These are the activations of a small neural network, seen along a few directions. Each row is one input.
In each table, some parts of the input vary, and every possible input appears once, in random order.
A made-up example of a description, with smaller parts first: ring(8) and (point or line(11) or (values(2) and line(6))).
Shared parts are said once, and a part with two or three values counts as separate values.
In the rows, 128 means zero.

Other details of the inputs shift rows strongly along three fixed directions, in all tables alike. That doesn't count.

Rows:
row 1: [151 146 130  96 124 126 147 113 133 118 113 112 142 132]
row 2: [120 120 124 148 113 157 126 112 124 105 169 175 121 107]
row 3: [122 143 156  83 138 137 141 128 126 127 104 108 133 149]
row 4: [113 134 126  95  68 149 118  95 112 107 132  96 135 142]
row 5: [106 111 119 137 127 152 129 117 121 116 177 172 143 106]
row 6: [111 125 126 147 113 155 128 116 126 109 171 174 126 104]
row 7: [151 124 134 156 159 135 159 130 142 122 140 194 132 122]
row 8: [113 108 116 143 127 153 131  94 129 121 163 172 126  96]
row 9: [141 135 134  98 144 137 147 139 120 120  91  96 125 150]
row 10: [108 113 120 136 122 158 128 116 118 130 176 177 140 113]
row 11: [118 140 126  92  88 142 121  94 108 115 138  82 147 114]
row 12: [108 106 124 157 123 161 126  96 131 122 158 172 141 112]
row 13: [101  88 142 139 130 177 132 104 131 124 154 173 112 107]
row 14: [109 114 115 146 115 163 112 112 137 123 162 179 124 119]
row 15: [133 131 128 141 150 135 147 151 146 130 145 210 129 132]
row 16: [148 146 134 110 112 118 134 127 130 113 102 115 132 138]
row 17: [108 113 117 145 115 151 124 102 133 114 159 179 115 101]
row 18: [108 130 120  98  83 150 114  82 120 125 127  83 145 133]
row 19: [134 141 129  97 110 121 137 109 143 117  92 125 131 132]
row 20: [171 153 159 100 184  95 156 166 150 139  68 100 116 174]
row 21: [135 107 109 177 139  89  82 160  95 145 157  72 109 111]
row 22: [129 136 128 102 147 138 137 132 132 128  82  93 127 145]
row 23: [125 129 120  85  84 148 114  95 108 120 136  85 145 135]
row 24: [127 132 132 152 147 129 155 148 145 129 143 204 126 136]
row 25: [130 111 127 146 185 140 158 145 144 132 113 178 108 132]
row 26: [175 153 133 104 167  81 165 143 161 143  60 120 134 146]
row 27: [137 130 130 160 152 135 144 133 158 123 126 200 124 122]
row 28: [136 151 137 103 108 127 141 122 135 112 108 125 140 135]
row 29: [111 140 120  96  79 146 106  90 125 110 120  92 136 117]
row 30: [ 99 127 133  83  98 177 132  99 103 105 127  91 139 132]
row 31: [155 123 111 185 184  67 103 184 134 164 121  97 109 122]
row 32: [132 106 121 187 130  95  90 150  89 148 149  82 114 115]
row 33: [142 143 127  92 115 125 135 126 142 105 114 121 138 142]
row 34: [133 119 119 144 158 125 146 137 164 119 138 201 117 124]
row 35: [133 135 130 108 114 109 133 121 142 125  90 116 130 142]
row 36: [140 143 130 104 123 130 139 104 142 125  97 116 148 130]
row 37: [108 145 126  87  76 140 114 102 108 109 130  97 143 116]
row 38: [160 158 161  98 182 100 158 167 152 141  75 107 121 168]
row 39: [123 119 113 176 127  88  79 170 102 140 157  83 105 111]
row 40: [105 103 117 148 121 154 135  95 131 129 165 172 123 117]
row 41: [136 128 132 155 159 134 166 139 150 134 151 193 131 136]
row 42: [125 110 145 145 182 141 145 133 150 134 130 189 104 135]
row 43: [104  94 130 175 117 117  56 148  82 160 140  31  93 101]
row 44: [162 159 128  96 158  99 154 151 181 124  74 137 137 155]
row 45: [113 122 114  80  86 146 113  83 119 127 127  92 140 128]
row 46: [165 148 162 106 174 103 163 176 154 146  75 106 121 154]
row 47: [123 112 123 186 129  96  94 152  93 151 153  84 119 112]
row 48: [106 116 132 154 108 154 128 116 124 111 165 177 133 118]
row 49: [130 117 120 187 132  92  90 154  88 152 150  78 113 102]
row 50: [119 133 120  95  89 134 107 110 105 131 137  71 143 130]
row 51: [106 139 130  93  72 142 115  99 105 107 126 104 147 119]
row 52: [146 148 124 106 133 115 132 118 141 133  98  97 139 128]
row 53: [111 135 129  93  83 141 120  94  99 117 129  92 154 114]
row 54: [125 146 139  97 105 126 143 123 132 115 106 136 151 142]
row 55: [172 149 125  95 175  77 162 153 171 140  70 119 134 152]
row 56: [146 126 126 147 151 137 145 146 149 124 146 202 120 138]
row 57: [140 114 146 183 181  85 112 203 110 172 123  98  93 119]
row 58: [111 111 120 141 127 156 131 114 127 112 181 168 140 108]
row 59: [106 129 131  96  81 141 120  95 101 119 131  91 159 123]
row 60: [154 152 155  93 179 117 156 144 167 138  65 121 125 167]
row 61: [123 140 136  87 140 143 152 136 119 122  96 109 137 144]
row 62: [129 150 134 100 106 130 146 123 139 118 114 125 137 151]
row 63: [122 100 113 186 133  88  86 142  98 159 138  81 107 109]
row 64: [104 111 125 158 111 158 118 106 135 115 152 177 131 117]
row 65: [129 146 131  96 117 124 150 121 129 132 115 117 148 144]
row 66: [138 131 128 147 151 136 148 150 152 127 149 203 125 135]
row 67: [139 141 137 102 105 128 142 118 136 109 105 127 141 148]
row 68: [134 139 121  87 112 124 131 117 147 127 101 125 128 145]
row 69: [116 109 109 183 121  88  82 151 104 156 141  88  89 120]
row 70: [131 129 125 160 151 134 146 137 162 131 133 196 119 138]
row 71: [131 110 114 185 129  95  91 153  91 156 155  76 105 123]
row 72: [154 109 146 183 179  94 115 193 117 161 122 100  88 126]
row 73: [112 139 125  87  88 140 120  96 103 118 135  88 152 111]
row 74: [118 119 112 172 128  84  77 173  95 144 153  86 109 108]
row 75: [112 109 114 145 126 164 119 103 134 131 167 171 134 116]
Each input here is: line(5) and (values(3) or (values(2) and ring(6))).
Question: Changing only the line(5) part turns row 69 into row 24. The same change can be made to row 17. Which row results?
Answer: row 37
Question: Changing only the line(5) part turns row 30 into row 25. The same change can be made to row 66. Which row results?
Answer: row 68
Question: Which other rows does row 21 become when the values(2) part takes its other values? List them by row number.
Answer: row 33
Question: Which other rows does row 57 become when the values(3) part takes its other values? List them by row number.
Answer: row 3, row 61
Question: Which other rows does row 1 become when the line(5) part takes its other values? List them by row number.
Answer: row 8, row 11, row 52, row 73
Question: Which other rows does row 22 become when the values(3) part takes its other values? List them by row number.
Answer: row 43, row 60
Question: Which other rows does row 19 become when the line(5) part takes its other values? List them by row number.
Answer: row 16, row 27, row 28, row 51
Question: Which other rows does row 58 become when the values(2) part takes its other values? List them by row number.
Answer: row 39

Rows:
row 76: [142 134 114 132 181 100 149 124 177 139 102 159 105 137]
row 77: [ 86  87 115 221 114 118  63 108  93 127 162 134 102  82]
row 78: [157 103 109 162 200 119 147 152 160 148 156 187 142 100]
row 79: [138 154 120 133  96  83  85 124 112 131  73  30 107 104]
row 80: [173 125 170  83 224 137 196 180 114 113  30  66  95 182]
row 81: [139 149 142  54  68 176 174  50 137  83 125 146 181  97]
row 82: [152 165 148 131 144 104 154 187 141 114 112 173 118 124]
row 83: [ 78  92 102 170 126 138  59 169  92 135 205 126 105  92]
row 84: [178 158 161 103 136  78 148 154 172 123  49 123 129 183]
row 85: [122 131 133 174 107  98  85 140  75 129 161  79 140 122]
row 86: [101 137 116  99  82 141 133  76 139 115  77  93 143 134]
row 87: [167 127 121 123 183  90 174 133 158 148 129 151 136 126]
row 88: [ 73 116 224  37 135 251 166  58 134 130 104 116 147 136]
row 89: [136 128 113  67  96 138 142  78 110 137 111  94 163 122]
row 90: [106 104  98 196 122 139  81 136  65 155 207 127 118 107]
row 91: [141 105 122 191 168 121 176 139 145 146 149 202 142 107]
row 92: [158 150 139 189 159 133 155 158 134 118 172 207 131 110]
row 93: [114 144 118  89 108  76  92 163  99 143 122  29 106 142]
row 94: [105 104  89 156 134 118  57 124 121 144 133  69 107  98]
row 95: [106 101 115 109  95 181  91  99 148 110 163 139 123 130]
row 96: [149 131 137 152 138 115 156 156 170 137  94 165 114 166]
row 97: [159 129 126 131 152 119 140 152 159 150 100 172 105 166]
row 98: [119 157 128  92  78 147 149 102 114 114 122  88 171 153]
row 99: [135 131 142  84  87 119 139  77 114 109 110  95 178 117]
row 100: [121 127 108 152 125 105  91 135  89 145 184  66 120 126]
row 101: [ 74 125 152  86  66 194 144  79 120  65 167 215 161 120]
row 102: [128 111 104 179 179 135 138 124 152 149 126 220 103 118]
row 103: [198 179 154 101 134  79 152 171 176 126  44 107 113 165]
row 104: [137 129 120 106 101  84  81 135 124 147 112  25  92 157]
row 105: [109 122 131 177 153 127 158 182 139 131 150 216 117 130]
row 106: [123 122 102 150 131 122  73 151  97 143 175  63 137 117]
row 107: [ 74 121 122  67  76 212 146  81 115  96 170 216 148 127]
Question: Describe the family of inputs behind these rows.
Answer: values(2) or (ring(5) and line(6))
Question: Start at row 78 and move only the line(6) part, one step at a time. The first step leads to row 87. Which rows follow, in order?
Answer: row 89, row 91, row 99, row 81

Rows:
row 108: [170 161 123 115 162  76 150 164 163 139  90 129 137 163]
row 109: [153 134 117 146 155 101 146 159 158 138 133 172 131 142]
row 110: [121 124 124  83 110 145 128  82 152 124  83  99 127 138]
row 111: [129 155 132  82  86 138 149  99 133 112 106 112 152 141]
row 112: [ 93 104 130 142  87 177 126  81 116  92 185 194 136  98]
row 113: [111 130 165  67 128 166 142 110 121 130 105  93 135 147]
row 114: [152 143 133 150 151  97 133 165 144 131 111 149 126 129]
row 115: [121 134 161  68 126 169 141 109 126 121 110  90 130 146]
row 116: [111 130 115 136  93 109  82 131 105 123 139  86 118 118]
row 117: [136 144 127  72 100 132 148  91 129 110 112 114 158 127]
row 118: [ 70  87 143 130 128 217 137  92 100 104 176 174 126 114]
row 119: [132 126 117 179 149 120 129 151 136 135 157 193 112 126]
row 120: [107  94 152 166 185 150 140 160 115 149 147 163 106 125]
row 121: [111  95 106 201 100  91  56 140  64 149 183  58 110  96]
row 122: [116 125 117 172  96  75  60 156  79 147 134  24 106 105]
row 123: [112 125 111  98  95 157 133  92 133 110 157 157 147 114]
row 124: [136 150 108  98 105  86  97 131 109 138 106  41 133 130]
row 125: [165 138 128 121 174  81 134 146 168 157  51  93 112 152]
row 126: [134 119 119 183 167 126 148 142 142 134 167 204 126 102]
row 127: [157 140 122 147 169 108 150 153 149 138 124 171 137 120]
row 128: [129 150 122  73  81 136 140 105 138 114 110 122 146 146]
row 129: [115 126 130 113  85 159 140  86 118 105 148 158 143 123]
row 130: [155 145 128 152 149 103 140 160 139 140 113 151 128 135]
row 131: [158 139 126 154 161 107 147 156 151 136 126 168 140 136]
row 132: [120  99 143 172 190 168 147 157 124 126 154 182 100 124]
row 133: [100  80 133 184 133 141  63 152  59 147 176  49  80 101]
row 134: [107 127 123 102  83 157 127  99 137  99 148 162 140 121]
row 135: [171 162 131 120 155  73 153 163 154 143  83 103 143 155]
row 136: [122 127 126  84 109 146 126  81 150 122  81 101 127 139]
Question: Describe the family of inputs behind these rows.
Answer: values(3) or ring(6) or (line(4) and line(5))
Question: Which other rows belong to the same alternative as row 113? List them by row number.
Answer: row 115, row 118, row 120, row 132, row 133
